arr = [113, 142, 150, 124, 98, 108, 140, 153]
The first entry from the left is 113
The entry just right of 113 -> 142
Which number is the second entry from the right?
Answer: 140
Which number is the 3rd entry from the right?
Answer: 108
